A small network was shown many inputs. Here are its activations along a few directions, one row for each input.
Each table varies a few parts of the input and shows all the possible inputs, shuffled.
A made-up example of a description, with smaller parts first: ring(8) and (point or ring(9) or (values(2) and line(6))).
Shared parts are said once, and a part with two or three values counts as separate values.
In the rows, 128 means zero.

Other details of the inputs shift rows strongly along two fixed directions, in all tables alike. That doesn't count.

Rows:
R1: [ 66 177 195 127  81 127  74 149 191 184 108 127 118 171]
R2: [115 101 157 102 187 127 136  98  95  87 122 131 137 137]
R3: [143 189  39 160  16 146 109 180 177 159 130 109 112  74]
R4: [130 191  50 157  18 137  90 174 158 137 170  94 110  56]
R5: [133  89 161 100 183 109 138  97  86 118 142 132 136 142]
R6: [127  93 159 112 191 106 139  97  98 105 136 127 137 141]
R7: [ 71 188 184 112  93 118  67 149 195 180 101 127 111 166]
R8: [126  96 155 117 190 108 134  94  93 102 128 128 136 147]
R9: [122  91 159 117 185 109 137  99  94  95 128 133 135 145]
R10: [132  96 154 104 185 131 170 109 117 131 107 135 152 158]
R11: [160 191  51 184  16 124 114 182 178 162 139 116 102  85]
R12: [138  83 158 111 178 127 158 102 107 137 100 154 133 153]
R13: [137  95 153 106 195 124 158 113 125 127 104 148 148 148]
R14: [ 66 187 193 123  96 104  37 144 174 159 140 119 116 155]
R15: [ 80 176 182 119  89 108  66 146 192 193 117 140 103 179]
R16: [ 59 186 198 117  86 109  54 145 170 167 151 106 120 159]
R17: [143 186  43 156  17 144 113 184 182 162 138 108 113  68]
R18: [129 194  45 162  18 139  85 170 153 135 162  95 110  61]
R19: [122  96 159 112 190 120 131 103  97  91 128 139 145 140]
R20: [132  91 156 118 190 135 154 108 122 119  94 154 144 147]
R21: [ 56 173 178 105  87 124  65 152 193 180  99 128 116 159]
R22: [155 196  51 176   9 142 120 183 174 161 141 107 116  90]
R23: [216  99  18 171 103 154 200 134 107 102 135 144 122  71]
R24: [200 121  19 158 113 149 177 128  82  68 153 111 132  52]
R25: [124  92 159 117 181 176 176 131  97 134 109 100 158 186]
R26: [114  99 160 109 187 135 134  92  96  89 120 130 135 133]
R27: [ 72 178 194 117  84  97  42 138 158 176 146 118 105 161]
R28: [143  90 151 104 182 119 158 104 105 142 103 149 136 160]
R29: [140  88 149 103 188 120 161 105 121 136 114 153 134 160]
R30: [149 192  57 175  13 150 113 179 182 147 129 117 102  72]
R31: [124  86 158 114 183 124 132  89  95 101 136 143 128 147]
R32: [208 100  30 169  99 143 177 126  72  85 163 123 124  54]
R33: [214 107  19 168 110 150 199 148 109  92 128 140 139  64]
R34: [137  98 149 111 194 126 153 109 120 124  96 149 148 154]
R35: [ 72 172 194 134  87 109  68 148 195 184 106 135 104 166]
R36: [209 109  19 166  98 157 211 145 101  95 131 127 143  74]
R37: [220 100  20 162  97 143 204 143  94 109 134 139 128  70]
R38: [ 43 178 184 106  87 117  41 143 169 156 132 114 113 147]
R39: [202 108  29 175 112 151 172 131  87  67 157 124 136  48]
R40: [120 103 157  97 193 124 138  97  99  96 130 125 140 134]
R41: [148 195  63 174  22 125  87 180 164 134 178 104 111  63]
R42: [128  87 161 105 178 112 136  98  82 108 134 138 133 146]
R43: [102  91 150 101 186 140 131  91  94  97 119 128 141 129]
R44: [196 112  26 167 101 150 188 135  76  70 163 112 141  62]
R45: [208 112  17 158 106 157 203 143 107  87 121 132 132  62]
R46: [114  96 163 117 181 135 142  94  90  97 130 126 146 145]
R47: [ 77 176 191 123  93  98  72 153 198 192 116 129 109 167]
R48: [129  94 150 108 188 115 132  91  93 107 138 138 132 153]
R49: [121  89 162 124 186 117 134  92  95  97 126 133 133 141]
R50: [ 65 175 193 120  83 101  42 141 171 161 149 128 100 165]
R51: [ 58 189 193 121  86 111  50 141 165 164 143 107 119 165]
R52: [131 100 151  96 192 131 162 108 123 122  98 140 141 146]
R53: [130  90 155 103 188 113 137  95  98 109 146 137 133 147]
R54: [143  87 155 100 183 117 163 107 109 145 111 148 137 154]
R55: [133  89 153 116 185 117 162 109 117 121  97 150 136 157]
R56: [106  98 164 120 186 169 155 124  69 110 143  88 154 171]
R57: [136  86 149 107 182 123 159 107 117 126 106 159 131 163]
R58: [ 55 171 181 111  88 132  63 146 194 182  97 128 114 155]
Each input here is: values(2) and (point or (line(4) and (point or line(6)))).
- The inputs of R9 and R55 match in every part but the values(2) part. If R18 is changed in the same way as R9 into R55, which row does it become? => R3
- The inputs of R32 and R12 match in every part but the values(2) part. If R40 is changed in the same way as R32 into R12, which row does it become? => R52
- Which other rows does R9 become when the line(6) part takes its other values? List them by row number. => R2, R19, R38, R42, R50
- Which other rows does R23 become when the line(6) part takes its other values? List them by row number. => R12, R20, R30, R35, R58

Rows:
R59: [106 134 179 113 135 119 120 134 165 176  96 147 124 177]
R60: [141 148  91 146  85 126 117 142 138 123 144 124 118  90]
R61: [137 151  91 149  85 136 122 146 137 122 137 117 123  96]
R62: [142 149  97 154  83 133 124 148 131 127 147 114 121 106]
R63: [ 86 137 184 114 135 126  98 127 138 147 126 122 126 167]
R64: [149 147  93 150  83 118 117 141 130 129 154 123 114 102]
R65: [146  65 149 106 215 122 169  85  74  94 125 143 146 142]
R66: [156  62 134 100 220 136 198  94 105 117  77 161 151 152]
R67: [ 86 140 180 110 141 116  90 121 148 138 120 132 125 154]
R68: [ 80 140 179 108 138 128  95 124 144 142 116 125 128 158]
R69: [199  78  57 146 164 142 200 111  69  74 143 131 143  89]
R70: [135 152  89 142  86 144 127 150 138 129 136 111 127 100]
R71: [ 86 140 183 110 137 126 101 130 139 151 126 117 131 167]
R72: [143 149  87 144  85 121 115 139 137 123 145 126 115  92]
- What do these inputs look like to the network? => values(2) and (point or line(6))
- The inputs of R67 and R69 match in every part but the values(2) part. If R60 is changed in the same way as R67 into R69, which row does it become? => R65
- Which other rows does R64 become when the values(2) part takes its other values? List them by row number. => R72
- Which other rows does R61 become when the values(2) part takes its other values? List them by row number. => R62

Rows:
R73: [104 118 165 111 158 130 123 115 125 127 113 131 134 152]
R74: [132 130 117 129 123 134 131 131 124 126 132 123 130 121]
R75: [135 129 116 128 123 128 129 129 126 126 133 128 126 119]
R76: [134 131 117 130 124 129 130 131 125 125 133 125 129 121]
R77: [138 127 119 137 122 125 128 127 126 124 133 132 123 121]
R78: [131 131 118 133 123 134 133 131 129 122 126 126 130 120]
R79: [106 118 164 108 159 129 122 116 121 131 120 128 134 153]
R80: [115 115 163 112 157 130 137 122 135 146 102 136 135 163]
R81: [136 130 117 130 124 127 130 130 126 126 133 127 127 119]
R82: [107 118 163 109 161 123 122 115 128 129 117 132 134 151]
R83: [144 128 114 132 120 129 144 136 140 142 116 137 126 127]
R84: [136 129 117 131 122 124 130 128 125 126 135 126 126 120]
R85: [132 129 119 133 122 132 132 131 121 126 134 119 130 123]
R86: [137 127 120 135 122 123 129 129 125 125 135 130 125 119]
R87: [134 129 119 136 122 132 132 130 124 123 133 126 127 125]
R88: [134 128 117 132 122 128 129 127 130 123 125 133 126 117]
R89: [136 126 119 133 121 124 128 128 125 125 134 131 125 119]
R90: [107 119 164 110 160 123 122 115 128 127 113 134 134 150]
R91: [132 130 117 132 125 134 132 131 128 124 130 124 131 120]
R92: [142 128 113 132 120 132 144 138 140 141 115 135 129 129]
R93: [133 129 117 131 122 129 130 128 130 122 126 131 126 118]
R94: [130 130 117 131 122 135 132 130 128 122 125 126 129 120]
R95: [134 130 117 130 122 126 130 130 124 126 134 124 129 122]
R96: [110 116 163 107 159 119 118 112 124 132 120 136 130 150]
R97: [136 129 119 137 123 127 131 131 125 123 134 127 127 124]
R98: [132 127 121 134 121 134 132 132 122 125 134 123 129 123]
R99: [144 127 114 133 120 128 142 135 140 142 115 140 125 126]
R100: [134 130 118 132 123 128 131 129 130 122 126 130 127 118]
R101: [131 128 118 131 121 133 132 130 121 126 133 120 129 123]
R102: [139 128 120 138 122 123 128 128 126 123 134 132 124 122]
R103: [135 130 120 137 123 131 132 131 125 123 134 125 128 125]
R104: [133 128 120 137 122 134 132 131 122 123 133 124 127 125]
R105: [133 129 115 129 122 128 130 130 124 126 133 124 128 122]
R106: [131 129 116 130 124 135 132 130 128 125 129 124 130 120]
R107: [134 127 116 131 124 127 128 128 129 125 129 131 126 117]
R108: [141 128 114 133 120 136 146 138 139 141 116 132 130 130]
R109: [137 129 118 131 123 125 128 129 126 126 133 129 127 118]
R110: [132 130 119 132 123 135 132 132 123 126 132 120 130 122]
R111: [133 128 120 132 121 132 132 131 124 125 135 125 129 122]
R112: [133 130 118 131 122 130 132 130 123 126 134 121 130 122]
R113: [105 119 166 113 159 129 124 116 126 127 113 130 135 152]
R114: [138 129 120 137 123 125 130 129 126 123 134 130 124 122]
R115: [134 129 121 134 122 131 132 131 124 124 135 124 129 122]
R116: [133 128 115 130 124 129 130 129 130 125 129 129 126 118]
R117: [105 118 165 112 160 128 123 116 125 130 117 128 135 152]
R118: [131 130 116 131 122 132 131 130 129 122 125 129 128 119]
R119: [106 118 163 108 158 124 122 113 122 131 121 129 133 154]
R120: [135 129 118 134 123 126 129 128 130 123 126 132 126 117]
R121: [135 127 116 130 121 124 128 127 124 127 133 129 125 119]
R122: [109 116 164 110 161 119 119 112 128 130 117 137 131 148]
R123: [131 129 115 129 124 131 130 131 129 125 129 127 129 119]
R124: [133 131 118 130 123 133 132 131 125 126 133 122 130 121]
R125: [137 128 119 135 122 126 130 128 126 123 133 130 123 122]
R126: [134 129 117 131 125 127 130 129 130 125 130 128 127 118]
R127: [135 129 116 129 122 125 130 128 125 126 134 127 125 120]
R128: [135 129 120 133 122 127 131 132 125 124 135 126 128 121]
R129: [110 115 166 110 158 118 121 113 124 130 123 136 129 151]
R130: [133 130 116 128 123 131 130 131 125 126 132 125 129 120]
R131: [129 128 117 132 124 137 132 132 126 125 129 122 130 121]
R132: [110 117 165 113 159 121 121 114 124 128 120 135 131 155]
R133: [133 128 122 135 122 133 132 132 122 124 135 122 129 123]
R134: [137 128 120 133 122 124 130 130 126 125 136 128 126 120]
R135: [108 116 165 110 158 121 121 115 123 130 122 134 132 152]
R136: [134 129 121 139 123 133 132 132 123 123 133 123 128 125]
R137: [ 51 230 184 137  14 101  10 177 219 205 143 113  90 149]
- The inputs of R86 and R115 match in every part but one. If R120 is changed in the same way as R86 into R115, which row does it become? => R78
- The inputs of R105 and R127 match in every part but one. If R118 is changed in the same way as R105 into R127, which row does it become? => R93
- What do these inputs look like to the network? => line(5) and (point or (values(2) and line(6)))
- Which other rows does R101 become when the values(2) part takes its other values? List them by row number. => R85
- Which other rows does R89 become when the line(5) part takes its other values? List them by row number. => R98, R111, R129, R135
- Which other rows does R90 become when the values(2) part takes its other values? List them by row number. => R118
